A small network was shown many inputs. Here are its activations along a few directions, one row for each input.
In each table, some parts of the input vary, and every possible input appears once, in random order.
A made-up example of a description, with smaller parts first: values(2) and (point or line(11) or (line(6) and ring(8))).
Shared parts are said once, and a part with two or three values counts as separate values.
(in the rows, 128 means zero)

Other details of the inputs shift rows strongly along three fixed directions, in all tables alike. That doesn't count.

Table:
R1: [111, 110, 171, 125, 116, 103, 131, 103, 147, 173, 143]
R2: [157, 149, 69, 132, 154, 177, 112, 174, 98, 54, 90]
R3: [158, 108, 103, 133, 103, 129, 131, 171, 159, 131, 156]
R4: [105, 116, 118, 134, 107, 184, 124, 123, 70, 38, 63]
R5: [135, 171, 107, 162, 187, 99, 120, 136, 137, 165, 142]
R6: [125, 96, 139, 105, 89, 121, 143, 122, 133, 126, 130]
R7: [129, 114, 156, 123, 116, 111, 129, 129, 132, 139, 124]
R8: [96, 132, 155, 109, 144, 153, 120, 83, 96, 108, 85]
R9: [127, 150, 91, 141, 167, 136, 124, 129, 114, 115, 109]
R10: [126, 107, 122, 145, 85, 120, 142, 145, 121, 108, 131]
R11: [136, 78, 129, 131, 78, 108, 146, 147, 176, 163, 168]
R12: [132, 103, 69, 165, 93, 141, 148, 158, 139, 108, 146]
R13: [128, 188, 133, 141, 196, 139, 99, 114, 114, 137, 126]
R14: [155, 99, 99, 141, 104, 119, 137, 174, 154, 128, 140]
R15: [86, 109, 200, 71, 97, 134, 135, 60, 94, 116, 93]
R16: [140, 126, 114, 124, 125, 122, 133, 146, 125, 114, 120]
R17: [155, 79, 105, 98, 61, 139, 150, 167, 131, 83, 121]
R18: [161, 86, 76, 136, 85, 142, 143, 187, 159, 106, 146]
R19: [90, 136, 130, 128, 124, 164, 128, 92, 69, 66, 76]
R20: [77, 95, 201, 82, 92, 113, 144, 52, 116, 153, 111]
R21: [100, 104, 166, 137, 84, 103, 143, 101, 131, 151, 147]
R22: [132, 109, 133, 126, 106, 98, 141, 132, 153, 160, 154]
R23: [127, 151, 127, 145, 161, 129, 115, 125, 133, 145, 135]
R24: [135, 133, 120, 147, 139, 118, 125, 138, 163, 169, 168]
R25: [77, 93, 188, 119, 76, 141, 135, 75, 107, 121, 111]
R26: [159, 147, 74, 160, 157, 140, 118, 177, 137, 113, 135]
R27: [133, 109, 157, 107, 93, 101, 139, 123, 153, 162, 162]
R28: [133, 110, 114, 103, 100, 142, 139, 130, 131, 110, 130]
R29: [120, 132, 145, 105, 123, 127, 131, 102, 135, 147, 144]
R30: [125, 159, 175, 132, 158, 106, 112, 110, 137, 175, 150]
R31: [150, 162, 104, 160, 171, 125, 112, 158, 134, 134, 137]
R32: [160, 118, 96, 126, 108, 124, 136, 173, 138, 110, 136]
R33: [133, 128, 152, 148, 136, 86, 128, 133, 158, 184, 156]
R34: [127, 169, 134, 121, 166, 131, 115, 108, 115, 134, 129]
R35: [153, 99, 146, 119, 79, 84, 146, 152, 177, 177, 185]
R36: [147, 109, 124, 115, 100, 139, 129, 149, 140, 117, 138]
R37: [105, 150, 147, 174, 149, 121, 116, 110, 122, 149, 138]
R38: [136, 134, 138, 134, 135, 120, 120, 136, 140, 145, 144]
R39: [139, 131, 100, 117, 134, 148, 131, 143, 94, 72, 80]
R40: [135, 145, 113, 140, 149, 117, 127, 134, 135, 142, 141]
R41: [120, 126, 108, 118, 132, 142, 133, 118, 119, 111, 113]
R42: [137, 128, 77, 147, 141, 125, 137, 145, 146, 137, 142]
R43: [95, 151, 155, 94, 151, 156, 120, 71, 86, 105, 91]
R44: [156, 126, 43, 145, 138, 147, 136, 177, 127, 86, 115]
R45: [119, 164, 156, 137, 172, 120, 109, 111, 115, 144, 120]
R46: [136, 139, 99, 146, 154, 141, 118, 146, 128, 115, 120]
R47: [117, 104, 152, 116, 105, 131, 133, 114, 137, 137, 131]
R48: [146, 166, 89, 139, 169, 136, 118, 140, 132, 130, 143]
R49: [144, 65, 99, 119, 66, 140, 150, 165, 145, 99, 122]
R50: [149, 147, 105, 109, 136, 150, 123, 146, 102, 80, 103]
R51: [132, 106, 95, 103, 103, 163, 139, 136, 108, 71, 97]
R52: [108, 165, 145, 156, 189, 110, 111, 99, 134, 178, 135]
R53: [101, 182, 146, 118, 191, 144, 109, 78, 90, 125, 102]
R54: [139, 131, 108, 144, 139, 133, 123, 148, 138, 128, 135]
R55: [128, 121, 149, 126, 116, 94, 137, 121, 154, 174, 163]
R56: [138, 127, 145, 142, 130, 98, 125, 141, 154, 167, 154]
R57: [139, 73, 105, 106, 63, 132, 155, 148, 146, 109, 136]
R58: [120, 162, 137, 138, 174, 135, 109, 115, 112, 129, 113]
R59: [132, 106, 159, 115, 95, 90, 142, 128, 150, 162, 154]
R60: [139, 170, 93, 155, 184, 143, 110, 140, 139, 140, 146]
R61: [148, 120, 160, 127, 107, 97, 128, 143, 165, 175, 172]
R62: [153, 130, 89, 144, 135, 142, 123, 167, 140, 114, 137]
R63: [111, 115, 149, 105, 118, 125, 134, 103, 108, 118, 100]
R64: [115, 164, 138, 117, 164, 136, 116, 97, 111, 131, 121]
R65: [111, 155, 118, 119, 166, 148, 120, 102, 94, 101, 91]
R66: [99, 103, 192, 96, 98, 98, 140, 80, 128, 162, 127]
R67: [106, 117, 171, 76, 106, 169, 123, 87, 90, 83, 83]
R68: [108, 75, 171, 112, 48, 147, 140, 123, 90, 67, 84]
R69: [140, 181, 124, 163, 191, 112, 105, 140, 139, 163, 151]
R70: [124, 164, 135, 130, 167, 121, 118, 113, 112, 133, 120]
R71: [112, 156, 161, 145, 168, 103, 114, 103, 138, 180, 145]
R72: [137, 135, 103, 145, 151, 135, 121, 148, 123, 113, 109]
Each input here is: values(2) and line(4) and (point or line(8)).
Question: The inputs of R60 and R28 match in every part but the values(2) part. If R68 is changed in the same way as R60 into R28, which row does it become?
Answer: R10
Question: A walk changes only the line(8) part. It starts at R36 and steps to R3. List the rest of the walk in order.
Answer: R62, R23, R54, R46, R1, R52

Table:
R73: [197, 167, 36, 171, 163, 192, 101, 198, 182, 119, 191]
R74: [140, 140, 44, 122, 174, 135, 134, 144, 126, 123, 116]
R75: [97, 185, 137, 182, 195, 137, 97, 104, 102, 144, 126]
R76: [114, 129, 208, 110, 109, 43, 135, 94, 175, 225, 178]
R77: [136, 122, 176, 121, 122, 68, 137, 138, 159, 193, 170]
R78: [77, 139, 182, 120, 127, 146, 115, 53, 76, 105, 91]
R79: [101, 58, 178, 109, 48, 160, 130, 129, 87, 63, 83]
R80: [124, 205, 197, 168, 235, 65, 89, 104, 143, 228, 152]
R81: [133, 136, 143, 95, 130, 116, 126, 104, 102, 109, 97]
R82: [102, 138, 45, 161, 168, 166, 135, 125, 120, 103, 115]
R83: [125, 157, 80, 172, 150, 153, 118, 148, 107, 91, 114]
R84: [110, 82, 137, 117, 64, 155, 166, 108, 114, 88, 106]
R85: [153, 158, 64, 125, 164, 135, 130, 148, 110, 101, 104]
R86: [101, 108, 101, 151, 109, 113, 148, 112, 160, 150, 166]
R87: [130, 135, 217, 17, 122, 153, 106, 84, 125, 135, 130]
R88: [130, 137, 154, 92, 148, 154, 114, 128, 64, 42, 39]
R89: [184, 61, 46, 114, 62, 101, 178, 198, 187, 141, 170]
R90: [148, 44, 160, 156, 14, 109, 145, 184, 168, 143, 157]
Question: Describe the family of inputs behind these rows.
Answer: values(2) and (point or line(8))
Question: The inputs of R73 and R87 match in every part but the values(2) part. If R75 is changed in the same way as R73 into R87, which row does it become?
Answer: R77
Question: Which other rows does R77 become when the line(8) part takes its other values? List them by row number.
Answer: R74, R76, R80, R81, R85, R88, R89
Question: Which other rows does R90 become when the values(2) part takes its other values? List them by row number.
Answer: R80

Table:
R91: [129, 192, 177, 138, 197, 121, 90, 107, 113, 158, 123]
R92: [137, 110, 129, 124, 111, 101, 140, 134, 173, 178, 176]
R93: [97, 152, 124, 144, 165, 137, 123, 88, 115, 140, 121]
R94: [164, 109, 98, 104, 99, 132, 139, 170, 133, 97, 126]
R95: [107, 96, 147, 89, 92, 142, 142, 96, 118, 111, 109]
R96: [133, 139, 179, 118, 134, 97, 115, 124, 146, 171, 158]
R97: [100, 107, 146, 130, 108, 112, 142, 92, 150, 170, 155]
R98: [139, 113, 106, 138, 107, 146, 126, 165, 116, 81, 114]
R99: [105, 156, 150, 111, 170, 127, 119, 80, 123, 155, 127]
R100: [143, 139, 65, 146, 146, 149, 128, 157, 127, 100, 123]
R101: [114, 178, 112, 115, 193, 168, 108, 102, 79, 84, 78]
R102: [148, 112, 133, 108, 112, 101, 139, 140, 171, 173, 173]
R103: [107, 128, 196, 111, 122, 111, 118, 97, 123, 150, 132]
R104: [107, 169, 119, 132, 183, 147, 115, 94, 104, 123, 108]
R105: [137, 104, 151, 127, 91, 77, 147, 129, 178, 196, 189]
R106: [154, 140, 49, 207, 148, 125, 124, 198, 155, 126, 164]
R107: [102, 167, 183, 87, 172, 134, 110, 67, 93, 134, 98]
R108: [129, 141, 121, 123, 146, 130, 125, 123, 128, 132, 129]
R109: [125, 139, 110, 138, 141, 132, 129, 126, 122, 122, 125]
R110: [150, 138, 107, 151, 147, 126, 119, 166, 128, 114, 118]
R111: [138, 98, 148, 78, 89, 128, 138, 127, 132, 119, 123]
R112: [149, 150, 114, 186, 151, 112, 116, 165, 153, 159, 161]
R113: [134, 120, 67, 157, 120, 148, 139, 155, 123, 93, 123]
R114: [147, 79, 107, 132, 72, 137, 141, 176, 123, 77, 103]
R115: [140, 83, 160, 65, 75, 158, 129, 141, 81, 42, 51]
R116: [125, 65, 122, 120, 43, 126, 161, 140, 135, 106, 129]
R117: [132, 171, 72, 153, 178, 152, 119, 138, 101, 92, 106]
R118: [96, 132, 163, 161, 139, 109, 123, 102, 120, 153, 122]
R119: [113, 107, 101, 123, 105, 162, 138, 124, 102, 77, 95]
R120: [124, 138, 190, 133, 129, 109, 114, 113, 133, 163, 137]
R121: [116, 87, 154, 100, 75, 125, 145, 111, 130, 127, 126]
R122: [126, 89, 165, 97, 74, 104, 147, 116, 150, 154, 150]
R123: [102, 146, 130, 154, 152, 122, 126, 99, 129, 158, 140]
R124: [160, 146, 64, 221, 152, 117, 122, 196, 163, 151, 171]
R125: [147, 124, 112, 96, 129, 136, 131, 137, 139, 123, 131]
R126: [130, 144, 137, 92, 142, 144, 122, 115, 100, 99, 96]
Question: Describe the family of inputs behind these rows.
Answer: line(4) and (values(3) or line(6))
Question: The inputs of R126 and R113 match in every part but the line(4) part. If R94 is changed in the same way as R126 into R113, which row does it become?
Answer: R116
Question: List by row number the other rows that have the line(4) part in common with R110.
Answer: R92, R99, R101, R103, R105, R108, R120, R122
Question: Which other rows does R100 become when the line(6) part takes its other values? List them by row number.
Answer: R95, R104, R109, R117, R121
